These are the activations of a small neural network, seen along a few directions. Each row is one input.
Each table varies a few parts of the input and shows all the possible inputs, shuffled.
A made-up example of a description, with smaller parts first: one of 6 places along a line, together with either a single point or one of 9 places around a ring or (one of 2 separate values, together with one of 8 places around a ring).
Shared parts are said once, and a part with two or three values counts as separate values.
(in the rows, 128 means zero)

Other details of the inputs shift rows strongly along two fixed directions, in all tables alike. That doesn't count.
To show where, the next rows are all for the same input, with only those details redrawn:
[126 157 128  81 161 105 106 141 165  98 131]
[118 119 118 128 132 125 150 122 123  85 127]
[116  77 107 169  89 132 167  97  75 107 115]
[136  92 109 124  76  95  82  95  87 193 104]
[112 119 119 137 142 136 175 126 126  55 132]
[137 138 121  80 124  87  63 122 140 168 117]

Rows:
R1: [129 160 154 101 175 156 120 157 182 134 127]
R2: [123 140 127 152 161 143 225 127 144  40 129]
R3: [148  87 113 198  74 170 162 133  93 122 122]
R4: [121 119 143 157 158 153 155 117 141 110 110]
R5: [120  90 122 164  87 164 172 106  63 124 138]
R6: [124 153 143 106 162 109 119 143 200 120 127]
R7: [147 151 129  66 119 116  76 130 130 185 129]
R8: [128  87 127 154 107  98  64 113  68 206 122]
R9: [149 107 117 114  82 115  93  84  74 206 112]
R10: [109  86  90 172  66 130 185 106 101 119 118]
R11: [175 179 140 108 170 146 105 148 173 112 137]
R12: [148 149 144  94 131 111  87 114 162 203 120]
R13: [125  88 130 148  79 133  88 122 112 225  97]
R14: [162 164 132 119 164 125  94 158 186 100 129]
R15: [122 163 130  71 146 123 114 160 164 107 141]
R16: [145 102 114 120  84 102  86  80  78 198 105]
R17: [ 96 130 143 152 140 156 160 154 105  62 153]
R18: [119 159 145  97 148 127 127 162 199 129 137]
R19: [126 157 128  81 161 105 106 141 165  98 131]
R20: [106 117 121 135 123 130 143 139 126  87 142]
R21: [107 124 140 152 145 127 127 131 105  82 138]
R22: [128 103 102 163  84 148 195  80  83 130 121]
R23: [111  75 104 167  77 135 169 112  80 110 120]
R24: [132 166 154 101 199 130 101 149 133 121 157]
R25: [101 119 140 158 159 157 165 164 105  75 160]
R26: [120  89 110 173  70 139 195 124  93 133 116]
R27: [125 125 119 142 129 114 171 131 143  99 117]
R28: [158 138 131 161 138 185 176 151 136  75 142]
R29: [106 110 139 169 160 156 173 135 153  77 114]
R30: [157 160 130  83 127  96  95 121 147 195 115]
R31: [ 99  80 126 191  91 137 145 121  62 107 132]
R32: [124 171 141  92 185 126 127 134 160  69 149]
R33: [113 138 136 142 164 170 203 123 117  33 156]
R34: [144 117 103 115  59 118 110  96  98 221 115]
R35: [103  70 122 197 109 138 151 131  62 121 138]
R36: [144 144 141 101 133  98  81 111 166 195 113]
R37: [127  86 120 148  65 101  96 112 127 218 105]
R38: [114 126 145 154 169 169 171 153  97  82 162]
R39: [114 124 116 148 127 128 196 150 151  72 127]
R40: [133 166 150  92 158 139 133 151 190 136 140]
R41: [114 145 143 112 168 129 108 164 197 120 119]
R42: [144 114 100 125  73  96 101  74  99 209 103]
R43: [132 162 155 103 186 147 117 139 179 130 122]
R44: [121 158 134  90 164 108  97 142 162  98 142]
R45: [143 176 136  81 154 124 140 157 176 128 135]
R46: [130 110  97 120  49 107 104 107 106 214 112]
R47: [139 158 151  94 142 110  52 121 107 178 136]
R48: [111 132 106 141 131 130 190 120 147  65 130]
R49: [106  83 116 168  76 152 166 118  71 117 136]
R50: [135 153 148 101 144  97  46 117 112 170 129]
R51: [156 162 128 117 152 129  95 174 192 102 134]
R52: [135 155 150  92 132 118  54 139 110 182 141]
R53: [171 174 137 115 172 133  98 144 177 104 130]
R54: [139 142 144 107 163  98  51 127 112 184 135]
The inputs of R8 and R25 match in every part but one. If R29 is changed in the same way as R8 into R25, which row does it become?
> R13
The inputs of R34 and R46 match in every part but one. If R7 is changed in the same way as R34 into R46, which row does it become?
> R15
What do these inputs look like to the network?
> one of 6 places around a ring, together with either a single point or one of 8 places along a line
List by row number the other rows that have the place on the ring of 6 in common with R4.
> R2, R16, R32, R36, R42, R50, R53, R54
Which other rows does R11 become when the place on the ring of 6 takes its other values? List them by row number.
> R3, R14, R28, R51, R53
List by row number the other rows that have the place on the ring of 6 in common with R41.
> R10, R20, R23, R31, R35, R37, R39, R51
Which other rows does R12 become when the place on the line of 8 takes its other values? List them by row number.
> R9, R22, R24, R30, R33, R43, R47

Rows:
R55: [125 106 118 141 106 116 121 116 104 144 121]
R56: [125 143 130 111 143 117 115 131 141 115 132]
R57: [131 145 134 111 149 123 121 129 136 121 135]
R58: [135 113 127 144 107 138 123 121 102 153 127]
R59: [119 107 119 135 100 118 124 120 102 146 125]
R60: [131 148 130 107 142 129 122 135 135 118 139]
R61: [133 143 140 120 152 131 118 136 142 127 134]
R62: [127 137 133 122 146 122 114 144 148 121 130]
R63: [134 145 139 120 148 133 119 142 141 125 134]
R64: [126 141 130 107 144 122 117 133 139 115 132]
R65: [ 98 103 128 183 137 170 222 140 113  34 143]
R66: [126 145 132 109 147 124 120 130 137 121 133]
R67: [136 113 106 130  84 119 150 106 135 156 107]
R68: [127 140 136 121 146 125 113 138 146 121 131]
R69: [128 139 136 116 146 130 114 140 145 121 130]
R70: [138 111 112 140  87 127 147 113 140 162 105]
R71: [133 114 124 139 108 127 125 114  96 149 124]
R72: [129 109 129 147 112 134 121 116 104 155 121]
What do these inputs look like to the network?
> one of 2 separate values, together with either a single point or one of 8 places along a line
The inputs of R56 and R68 match in every part but the choice among 2 separate values. If R71 is changed in the same way as R56 into R68, which row does it become?
> R63

Rows:
R73: [110 118 123 125 119 118 123 137 117 139 133]
R74: [144 128 118 137 109 127 137 131 142 146 120]
R75: [128 128 121 123 116 126 115 122 110 127 128]
R76: [135 177 124  77 160 102 112 159 199 104 136]
R77: [130 131 131 119 114 133 126 123 111 137 136]
R78: [134 133 125 124 119 135 119 119 110 133 129]
R79: [113 113 139 185 163 172 217 139 118  33 137]
R80: [129 124 138 147 134 129 117 121 124 144 128]
R81: [123 121 118 117 112 117 137 108 137 137 112]
R82: [131 119 121 124 127 122 115 118 110 127 129]
R83: [125 127 131 125 125 136 132 132 116 152 134]
R84: [114 123 123 117 120 119 128 129 110 139 134]
R85: [129 131 133 132 133 123 121 107 112 138 131]
R86: [121 128 115 165 138 165 244 128 131  25 141]
R87: [122 126 129 131 130 113 117 110 112 131 130]
R88: [137 123 115 136 105 118 133 133 143 140 119]
R89: [126 170 143  82 186 103  92 158 176 101 135]
R90: [128 115 134 142 132 120 114 132 120 136 119]
R91: [121 128 127 118 123 129 132 126 110 146 135]
R92: [130 119 127 133 116 132 136 120 150 149 110]
R93: [119 120 128 125 110 122 117 134 118 131 133]
R94: [123 114 123 133 112 123 132 122 150 142 109]
R95: [123 122 122 130 115 125 111 130 117 127 127]
R96: [130 126 121 118 115 126 141 106 137 143 113]
R97: [134 129 136 126 116 140 126 129 117 144 134]
R98: [127 121 126 139 117 132 111 136 123 133 125]
R99: [115 122 110 163 132 154 235 129 129  26 139]
R100: [127 113 122 131 125 121 110 126 117 127 128]
R101: [134 127 130 139 120 141 115 133 122 139 126]
R102: [138 131 129 131 121 143 119 125 115 139 128]
R103: [142 122 130 132 131 138 119 121 116 140 129]
R104: [128 122 128 126 132 114 119 118 107 130 122]
R105: [119 115 118 124 111 116 132 116 145 137 110]
R106: [114 117 128 133 120 126 123 143 123 145 131]
R107: [121 122 132 133 124 135 128 140 122 152 132]
R108: [122 203 157  72 223 112  95 176 222  71 152]
R109: [130 124 136 134 115 139 122 137 123 144 133]
R110: [139 125 137 134 137 130 123 121 112 142 122]
R111: [138 124 125 125 129 131 118 115 110 134 130]
R112: [131 112 127 139 127 128 110 132 123 133 126]
R113: [123 119 133 133 111 129 117 140 124 137 131]
R114: [148 133 117 129 110 128 141 123 136 146 122]
R115: [135 127 132 127 135 123 123 115 107 136 123]
R116: [133 129 137 139 135 130 121 113 117 144 129]
R117: [126 180 141  66 167 114 100 158 173 101 149]
R118: [118 120 129 139 129 112 113 118 119 131 128]
R119: [138 117 130 140 130 137 114 129 122 140 127]
R120: [134 124 126 125 117 133 141 112 143 149 111]
What do these inputs look like to the network?
> one of 6 places around a ring, together with either one of 2 separate values or one of 6 places along a line
The inputs of R96 and R120 match in every part but the place on the ring of 6. If R86 is changed in the same way as R96 into R120, which row does it become?
> R114
The inputs of R82 and R100 match in every part but the place on the ring of 6. If R75 is changed in the same way as R82 into R100, which row does it become?
> R95
List by row number the other rows that have the place on the ring of 6 in common with R107.
> R74, R79, R80, R92, R101, R109, R119
Which other rows does R76 become when the choice among 2 separate values takes its other values? List them by row number.
> R105
Start at R91 and move only the place on the line of 6, one step at a time. The first step leads to R77. Which rows follow, in order?
> R78, R111, R115, R85

Rows:
R121: [116 164 127 119 174 102 122 159 185  61 151]
R122: [128 180 170  99 199 161 125 146 145  85 167]
R123: [115 103 117 193 128 131 216  67  73  86 130]
R124: [104 176 124  74 147 130 142 148 185  64 132]
R125: [112 176 124  67 140 129 142 150 180  58 138]
R126: [124  84 105 152  87 125 123 122  42 147 118]
R127: [121  83 111 131  53 128 146  81  89 148 112]
R128: [132 106 141 142  94 129  36 126  89 225 131]
R129: [237 107 108 152  94 141  29  67 122 196  57]
R130: [112 103 148 196 143 189 203  83  51 104 144]
R131: [156  95 117 135  70 109  88 131 153 243 101]
R132: [ 87  55 114 186  85 160 204 105 119  78 113]
R133: [139 103 103 183  69 169 232 132  98  94 128]
R134: [100  90 134 214 120 192 179 119  64  90 150]
R135: [103  60 106 191 117 156 186 136  62  72 132]
R136: [142 188 123  96 150 141 165 176 197  93 138]
R137: [159  96 111 153  59 138 168 110 103 175 119]
R138: [126 187 161 103 176 158 113 172 140  71 170]
R139: [128 167 129  78 178 124 123 179 134  56 153]
R140: [134 190 159  80 161 129  43 162 144 156 152]
R141: [ 99 155 123  85 154 131 136 153 204  68 133]
R142: [149 169 149  89 156 103 100 168 220 187  99]
R143: [110 101 107 201  92 131 195 108  73  64 134]
R144: [128 104 168 153 113 122  46 122  94 237 104]
R145: [156 108 104 129  63 109  88 132 142 239 105]
R146: [134 109 115  85  68 101  84  75 110 218 100]
R147: [162 192 133  61 166 110 118 126 196 192 122]
R148: [148 163 120  91 106  67  51 130 130 166 133]
R149: [109 144 155 107 211 119 128 178 163  78 121]
R150: [ 99  70 128 163  75 123 147  94 112 165  76]
R151: [130 176 170 100 186 158 118 157 147  76 173]
R152: [132 156 138  76 189 124 128 163 140  61 156]
R153: [151 120 120 119  89  73  70  82  93 209 118]
R154: [109 144 134 123 219 156 215 129 117  25 149]
R155: [128 156 171  98 175 128  37 167 174 163 150]
R156: [114 174 123 119 180 105 125 148 180  65 152]
R157: [118  49 117 170 102 125 116 127  72 155 116]
R158: [ 98  91 112 161 108 160 232  60  90  93 112]
R159: [131 155 138  97 160  71  52 150 195 144 135]
R160: [150 100 120  96 105  96  64 103  63 216 115]
R161: [151 180 117  78 143 113  92 162 210 179 128]
R162: [ 86  79  97 179  84 163 208  95 103  78 118]
R163: [137 157 130 130 164 172 245 146 175  44 146]
R164: [101  69 102 191 122 158 189 125  57  76 133]
R165: [149 179 137  71 150  70  63 133 167 135 147]
R166: [133  78 129 170  65  61  55  87  85 252  79]
What do these inputs look like to the network?
> either a single point or (one of 5 places along a line, together with one of 9 places along a line)
